These are the activations of a small neural network, seen along a few directions. Each row is one input.
Each table varies a few parts of the input and shows all the possible inputs, shuffled.
Descriptions start from the smaller parts, as in this example, which fits no table here: one of 5 places around a ring, together with either a single point or (one of 2 separate values, together with one of 4 places along a line) or one of 11 places around a ring.
Shared parts are said once, and a part with two or three values counts as separate values.
In the rows, 128 means zero.

Other details of the inputs vary at random and push rows far along two fixed directions, the same in every table; ignore that.

Table:
row 1: [132 126 122 146 141 129 129 133 117 137 126 128]
row 2: [123 128 144 133 132 117 117 125 122 125 125 129]
row 3: [128 125 139 131 142 125 129 115 121 128 123 125]
row 4: [116 120 130 130 132 130 145 134 121 120 125 129]
row 5: [118 131 122 136 135 139 118 126 129 126 123 145]
row 6: [125 129 141 134 124 124 121 134 116 119 118 130]
row 7: [176 118  94 121  80 130 137 110 174 114 168 134]
row 8: [119 126 135 123 134 115 116 131 123 130 127 136]
row 9: [118 126 127 126 129 134 127 131 112 120 123 129]
row 10: [111 236 155  82 105 177 158 158 174 200 119  60]
row 11: [127 130 134 132 132 129 124 127 114 118 117 125]
row 12: [124 123 140 135 141 118 138 121 128 124 125 125]
row 13: [129 125 135 132 134 131 134 124 116 122 116 126]
row 14: [116 125 134 128 121 129 124 138 114 121 124 133]
row 15: [183 116  98 102  87 118 130 101 159 122 169 122]
row 16: [126 129 137 131 139 123 119 118 120 124 124 125]
row 17: [128 124 123 151 140 122 138 139 124 134 127 127]
row 18: [114 119 131 121 128 124 117 137 123 128 123 134]
row 19: [115 114 128 122 138 126 137 133 130 126 124 129]
row 20: [180 120  92 117  80 136 128 104 167 118 166 135]
row 21: [119 116 126 118 139 133 129 127 123 130 122 130]
row 22: [115 130 128 139 127 133 116 133 131 128 123 149]
row 23: [130 130 121 146 138 127 119 136 115 133 127 127]
row 24: [127 129 127 148 130 122 116 142 117 134 127 131]
row 25: [122 127 129 121 142 121 119 124 121 129 126 132]
row 26: [120 120 132 124 145 117 137 127 130 129 128 132]
row 27: [125 123 137 136 134 124 143 129 123 118 117 125]
row 28: [116 120 124 118 136 130 119 130 121 127 122 130]
Each input here is: one of 4 places along a line, together with either one of 2 separate values or one of 5 places around a ring.
The inputs of row 3 and row 12 match in every part but the place on the line of 4. If row 10 is changed in the same way as row 3 into row 12, which row does it become?
Answer: row 4
Which other rows does row 14 become when the place on the ring of 5 takes its other values? List them by row number.
Answer: row 2, row 6, row 8, row 18
List by row number the other rows that have the place on the line of 4 in common with row 25.
Answer: row 5, row 9, row 11, row 16, row 23, row 28

Table:
row 29: [182  93  91  96  83 117 172 112 165 111 171 105]
row 30: [196 120 102 108  81 132 140  82 147 102 163 111]
row 31: [189 111  87 139  74 130 156 113 178 110 169 127]
row 32: [155  65  89 170 145  90  87 112 108 107 156 181]
row 33: [143 166 151  80  86 118 140 138 146 144 137  66]
row 34: [ 83 164 135 163 164 153 150 179 123 173 104 122]
row 35: [100  96 145 115 186  97 122 117 106 131 115 136]
row 36: [ 64 164 152 128 151 163 112 155 128 148  89 148]
row 37: [154  64 107 164 148  91  98  92 120  92 144 179]
row 38: [103 111 152 137 183 106 123 107 115 125 114 151]
row 39: [139 234 127 113 102 177 131 159 159 203 130  66]
row 40: [ 89 177 179 149 145 132 121 159 112 147  87 109]
row 41: [ 88 157 159 103 174 147 144 138  98 155  89  89]
row 42: [104 117 169 144 147 107 127 127  89 101 103 133]
row 43: [ 62  74 141 112 176 125 114 134  78 101  93 170]
row 44: [ 86 115 113 148 143 142  91 156 100 127 114 177]
row 45: [155  71 107 176 110  90  92 131  81  84 143 162]
row 46: [124 173 133  77  84 159 135 125 177 144 139 117]
row 47: [143 167 132 108 103 148 183 129 180 149 141  93]
row 48: [201 124  91 130  76 137 124  94 151 108 161 118]
The inputs of row 42 and row 46 match in every part but one. If row 45 is changed in the same way as row 42 into row 46, which row does it become?
Answer: row 44
Describe the family of inputs behind these rows.
Answer: one of 4 places along a line, together with one of 5 separate values
Which other rows does row 41 become when the place on the line of 4 takes its other values? List them by row number.
Answer: row 30, row 39, row 48
Which other rows does row 33 become when the choice among 5 separate values takes its other values? List them by row number.
Answer: row 29, row 35, row 41, row 43

Table:
row 49: [144 126  94 127 111 136 132 131 145 130 153 145]
row 50: [126 176 138  82 111 142 140 120 157 160 148 103]
row 51: [168  37 107 160 114  78 113 104 108  60 150 182]
row 52: [146 188 142 108  87 127 135 135 168 153 133 101]
row 53: [155 123 105 124 128 125 153 115 143 124 149 122]
row 54: [147 173 140 113 118 144 140 116 166 170 136  88]
row 55: [137 163 139 103  95 162 145 135 162 153 119  93]
row 56: [ 82 133 166 146 166 128 122 128 122 135  98 144]
row 57: [157 118 124  98  99 112 124 124 135 126 149 121]
row 58: [129 123 105 147 136 134  92 127 116 113 125 152]
row 59: [195  49  72 151  96  88 126  92 119  76 175 136]
row 60: [162 111 117 126 122 125 135 111 149 131 133 114]
row 61: [ 81 125 161 117 170 130 116 124 104 142 101 136]
row 62: [145 180 137  80  92 129 129 131 150 160 136  93]
row 63: [146 128 122 123 102 142 144 109 131 115 148 133]
row 64: [ 75 124 145 124 163 121 124 147  93 135 103 118]
row 65: [173  94  90 128  90 129 111 115 154 121 153 145]
row 66: [145  69 121 165 160  91 118 107  74  91 117 164]
row 67: [164 134 105 130  92 123 112 127 133 134 146 140]
row 68: [ 88 129 162 142 157 149 130 129 100 133  93 136]
row 69: [144 166 122 106 123 142 156 137 169 162 131  86]
row 70: [129 120 121 139 128 141 114 118 106  93 115 136]
row 71: [140 120 116 145 153 123 113 110 114 107 121 128]
row 72: [122  90 130 110 138 120 117 117 121 118 118 138]
row 73: [ 84 141 140 150 170 142 121 139 105 150 113 157]
row 74: [ 82 129 159 124 167 119 115 146  94 135 110 124]
row 75: [126 111 137 148 128 105 119 130 125 106 138 137]
row 76: [118 115 135 142 138 116 132 111 129 109 137 156]
row 77: [ 77 136 148 140 171 128 145 144 120 126 103 147]
row 78: [ 84 127 128 144 169 142 125 159 113 146  98 148]
row 79: [143 181 134 112 124 143 153 118 160 166 146  95]
row 80: [ 80 127 148 139 169 127 138 150 125 128  93 140]
row 81: [126 161 126  76 110 142 143 140 165 156 133  93]
row 82: [ 84 124 160 142 165 128 126 140 127 133  87 139]
row 83: [122 106 103 152 124 123 113 141 112 125 135 140]
row 84: [151 185 139 104  80 148 143 136 146 151 128  94]
row 85: [210  51  88 146  99  86 125  93 121  80 171 150]
row 86: [118 107 123 148 124 107 127 132 123 107 130 131]
row 87: [143 181 123 118  92 144 119 151 163 169 155  98]
row 88: [163 125 108 131  95 125 116 137 141 137 152 137]
row 89: [123 103 119 144 117 129 134 132 101 105 125 124]
row 90: [136 175 128 115 102 155 119 132 167 175 141 113]
row 91: [163 122 125 123  88 130 138 129 131 117 142 122]
row 92: [157 124 123 128  89 131 131 126 130 112 153 113]
row 93: [ 76 128 143 112 175 130 139 140 103 132 106 139]
row 94: [100 134 155 155 180 119 129 143  97 140 109 116]
row 95: [123 116 120 114 140 122 100 113 110 102 123 135]
row 96: [ 82 133 144 136 163 149 153 145  99 124  98 139]
row 97: [147 113 110 117 101 142 147 128 139 111 134 124]
row 98: [ 85 149 150 146 168 130 108 136 115 116  92 138]
The inputs of row 62 and row 84 match in every part but one. If row 57 is changed in the same way as row 62 into row 84, which row does it become?
Answer: row 91
Describe the family of inputs behind these rows.
Answer: one of 5 separate values, together with either a single point or one of 4 places along a line or one of 5 places around a ring
List by row number the other rows that have the choice among 5 separate values in common with row 66.
Answer: row 53, row 54, row 59, row 60, row 69, row 71, row 79, row 85, row 94
Which other rows does row 63 become when the choice among 5 separate values takes its other values? List them by row number.
Answer: row 50, row 73, row 76, row 79
